[[ 18.1 -14.9 -36.9  80.9  37.8  61.6]
 [  0.7  -6.5 -34.0  48.5  -3.3   8.8]
 [ 12.1 -14.3 -42.9  79.0  21.4  48.2]
 [ 10.3   3.2 -42.8  -0.7  50.8 -53.6]
 [ -2.1 -17.6 -49.5  72.1  -7.3  21.1]
 [-19.2  -5.3 -33.9  16.6   2.4   6.2]
 [ -2.7  -5.9 -26.6  17.5  -8.6  -0.1]
 [  6.1 -17.6 -33.1  50.6   8.4  24.0]
 [ 10.9 -22.6 -24.9  68.3  39.2  53.1]
 [ -2.3  -6.3 -43.2  53.2  11.8  22.3]
 [  4.4  -6.1 -25.3  28.4  11.7  11.8]
 [ -0.9  -5.2 -25.9  32.6   4.6  16.6]
 [  8.5 -10.7 -23.1  20.1  -0.4   6.8]
 [ 12.2  -8.4 -23.8  50.6  50.7  59.2]]
The smallest entry in the first row is -36.9
Find the last entry, reading row by row.
Answer: 59.2
Find the smallest entry in the first column.
Answer: -19.2
Find the 5th entry, reading row by row.
Answer: 37.8
Find the entry just left of the smallest entry.
Answer: 50.8
The top-left entry -> 18.1
Find the last entry in the row that holds the smallest entry.
Answer: -53.6
Find the entry directly above 8.5.
Answer: -0.9
Find the largest entry.
Answer: 80.9
Find the entry directly below -25.9.
Answer: -23.1
The entry directly above -33.9 is -49.5
Find the entry directly above the smallest entry.
Answer: 48.2
The entry directly below 20.1 is 50.6
Find the fourth-last entry, reading row by row.
Answer: -23.8
The entry in the bottom-left corner is 12.2
Find the entry directly below 4.6.
Answer: -0.4
The third entry on the main diagonal: -42.9
The top-right entry -> 61.6
Find the entry just right of -24.9.
Answer: 68.3
Find the entry directly above -6.1.
Answer: -6.3
Find the second-last entry, reading row by row.
Answer: 50.7
The entry directly below -2.3 -> 4.4
Find the third smallest entry.
Answer: -43.2
The entry directly above 4.4 -> -2.3
Find the third largest entry.
Answer: 72.1
Find the entry directly above 11.7.
Answer: 11.8
The entry just left of -0.1: -8.6
The entry directly above -23.1 is -25.9
The second entry on the diagonal from the top-right corner is -3.3
The 2nd entry on the main diagonal -> -6.5

A =
[[459 272 810 482 470 669 801 738 799 587]
 [430 246 832 539 497 683 796 733 807 596]
 [573 796 180 348 433 362 266 269 235 476]
 [566 781 289 347 445 449 397 358 368 638]
 [554 824 182 369 444 387 293 266 261 575]
 [535 780 223 405 450 318 200 275 199 472]]
The bottom entry of the column that holds the largest entry is 223
Read off the 4th entry, reading row by row.
482
The fifth entry in reading order is 470
The last entry, reading row by row -> 472
The 1st entry, reading row by row -> 459
The top entry of the column that holds the smallest entry -> 810
Read off the entry just right of 781.
289
The bottom-left entry: 535
Read off the second entry on the main diagonal.
246
The second entry in reading order is 272
Read off the entry directly above 433.
497
Read off the largest entry in the first column.
573
Read off the smallest entry.
180
Read off the third-last entry, reading row by row.
275
Read off the entry just right of the largest entry.
539
The entry directly below 289 is 182
Read off the third entry on the diagonal from the top-right corner.
269
Read off the entry in the top-right corner.
587
Read off the largest entry in the last row.
780
Read off the entry just left of 799.
738
The fifth-last entry, reading row by row: 318

Read these off the row that follows.
1) Give the first entry from the right.
2) Give the second largest entry.
3) Give the first entry from the left.
4) Give the 3rd entry from the left.
5) Give the entry just left of 27.3.
[ -8.3 -63.9 -34.4  18.7 -19.9   2.8  27.3]
1) 27.3
2) 18.7
3) -8.3
4) -34.4
5) 2.8

[[-49.7 -10.6 -50.1  38.3 -43.1 -14.3 -36.9  -6.7 -54.6  10.1 -16.4]
 [-25.0  -5.5 -41.8  73.4 -39.6 -51.2 -23.3   6.5 -78.7  22.5 -69.5]
 [-37.4  -7.4 -27.4  50.8 -56.5 -35.8   1.3 -27.6 -47.3 -10.7 -11.6]]
Indices start at 0.
Read off the entry at row 1, column 0.
A: -25.0
Read off the entry just right of the largest entry.
A: -39.6
The entry just right of -43.1 -> -14.3
Read off the entry directly above the largest entry.
A: 38.3
The entry just left of -10.7: -47.3
The entry in row 0 and column 1 -> -10.6
Read off the entry at row 0, column 2.
A: -50.1
Read off the entry just left of -54.6.
A: -6.7
The entry in the top-left corner: -49.7
The minimum -> -78.7
The entry directly above -11.6 is -69.5
The entry directly below the centre entry -> -35.8
Read off the bottom-left entry.
A: -37.4
Read off the top-right entry.
A: -16.4
Read off the entry directly above -27.4.
A: -41.8
Read off the centre entry.
A: -51.2
The bottom entry of the column that holds the largest entry: 50.8
Read off the entry in row 1 and column 1.
A: -5.5
The largest entry is 73.4
The entry just right of the centre entry is -23.3
Read off the entry just left of the smallest entry.
A: 6.5
Read off the entry just left of 10.1.
A: -54.6
The entry just right of -35.8 -> 1.3
The entry just left of -6.7 -> -36.9
